Each row below holds a small network's activations on one input, seen along a few directions.
In each table, some parts of the input vary, and every possible input appears once, in random order.
Descriptions start from the smaller parts, as in this example, which fits no table here: line(4) and (point or ring(9) or (values(2) and ring(5))).
Shared parts are said once, and a part with two or three values counts as separate values.
In the rows, zero is written as 128.

Other details of the inputs shift rows strongly along three fixed directions, in all tables alike. That doesn't count.

Table:
R1: [ 96  98 125 117 106 121 122 131 130 145 151 102 156]
R2: [ 99  93 130 116  99 129 134 143 135 141 150 107 151]
R3: [209 137 150  87  96 188  82  91 131  64  12 162 128]
R4: [106  89 135 145 135 170 108  79 151  48 121 169 127]
R5: [ 98  91 131 117 101 120 133 139 134 143 145 108 154]
R6: [124  97  81 149 131 171  95  96 148  81 111 167 121]
R7: [102  88 115 119 116 131 119 127 134 157 145  95 132]
R8: [119 175 130 139 180  89 156 143 123 169 164 117 119]
R9: [160 174  98 190 170 105 140 114 129  93 122 183  98]
R10: [134 176 128 151 160  89 168 150 124 167 163 113 108]
R11: [200 208 180  66 166 137 132 133 102 153  56 103 101]
R12: [129 172 153 144 147  74 167 153 116 155 169 129 123]
R13: [103  93 118 124 113 145 120 130 129 160 150  96 132]
R14: [106  96 109 131 101 125 127 125 139 158 139  91 129]
R15: [123 167 144 125 164  75 169 155 111 153 169 133 132]
R16: [125  94  88 161 119 175 104 102 143  82 104 170 122]
R17: [173 133 185  56  78 159  93 124 121 128  43  91 133]
R18: [127  92  97 136 117 152 112 110 135  68 122 182 134]
R19: [107  97 124 130  86 112 132 133 130 144 146 100 148]
R20: [198 216 183  70 171 141 123 130 111 157  56 100 109]
R21: [ 99  93 129 124  97 119 131 139 129 141 144 103 154]
R22: [ 96  99 113 114 111 143 126 139 126 150 147  96 128]
R23: [100  95 118 133 102 120 121 121 135 159 139  94 123]
R24: [101 100 122 137  98 133 123 123 130 162 143  94 123]
R25: [175 124 156  47 105 168  87 109 118 139  29  72 118]
R26: [104 104 113 132  96 138 128 137 136 154 144  92 128]
R27: [204 206 203  60 154 126 128 152 105 137  66 115 124]
R28: [129  95  89 164 112 155 100  95 144  83 108 165 108]
R29: [132 166 137 178 208 135 140  87 140  68 135 180  86]
R30: [ 97  92 110 113 117 129 127 127 129 156 143  96 129]
R31: [121 105 102 142 118 160 102 113 140  69 123 182 143]
R32: [120 177 137 148 167 100 166 164 120 162 163 118 116]
R33: [ 97  98 129 105 100 132 132 147 122 138 155 111 148]
R34: [153 170 107 175 183 127 133 128 124  87 135 196 102]
R35: [129 168 133 148 174  83 155 147 114 167 165 113 113]
R36: [132  92 102 151 118 141 103 107 132  71 119 178 140]
R37: [145 179 102 173 186 131 132 124 129  87 133 193 106]
R38: [ 98  97 134 121  97 134 135 141 130 144 149 109 155]
R39: [158 166 103 173 189 122 135 121 128  89 134 194  99]
R40: [ 98 102 122 134  96 133 121 133 132 155 143  94 122]
R41: [103  93 134 115 102 133 127 138 126 146 158 110 153]
R42: [106  96 125 123  90 114 134 133 135 146 147 106 149]
R43: [ 99  96 129 109 102 132 134 138 121 145 156 111 150]
R44: [150 176  98 179 190 114 130 112 128  92 126 187 105]
R45: [135 174 144 141 147  79 173 157 121 154 170 127 129]
R46: [131 104 101 155  99 151 113 116 140  70 120 179 136]
R47: [102 100 138 129  87 122 130 132 126 149 151 109 144]
R48: [ 99  92 123 112 102 117 130 135 121 141 149 105 148]
R49: [128  96 108 156 105 132 108 101 139  77 114 180 131]
R50: [152 170 104 178 183 123 143 125 132  88 126 191 101]
R51: [128 172 152 151 144  64 163 148 111 155 162 125 125]
R52: [101  96 117 140  98 118 119 120 131 158 138  88 122]
R53: [172 131 183  46  88 172  97 134 125 123  39  92 143]
R54: [171 134 179  40  97 175  89 117 123 133  45  91 148]
R55: [ 97  91 115 125 111 132 126 131 138 155 137  94 134]
R56: [123 175 145 129 166  88 162 155 120 154 175 129 137]
R57: [124 170 127 134 175  94 167 152 114 163 168 118 108]
R58: [130  89 103 144 121 144 104 106 138  72 120 184 140]
R59: [ 95  96 127 109 109 122 123 131 135 146 152 107 157]
R60: [208 213 181  84 151 131 134 132 112 157  54  98 102]
R61: [131 166 150 131 163  84 164 160 115 153 177 131 132]
R62: [126  92  85 164 121 157 101 100 142  80 100 162 121]
Description of these inputs: values(2) and (point or (line(5) and line(6))).
The inputs of R17 and R40 match in every part but the values(2) part. If R12 is changed in the same way as R17 into R40, which row does it become?
Answer: R28
The inputs of R22 and R33 match in every part but the values(2) part. If R35 is changed in the same way as R22 into R33, which row does it become?
Answer: R36
Which other rows does R23 become when the values(2) part takes its other values? List them by row number.
Answer: R49
Which other rows does R14 become when the values(2) part takes its other values? List them by row number.
Answer: R42
Which other rows does R41 become when the line(5) part takes its other values? List them by row number.
Answer: R27, R36, R58, R61
Which other rows does R8 become when the line(5) part takes its other values? List them by row number.
Answer: R6, R20, R37, R44
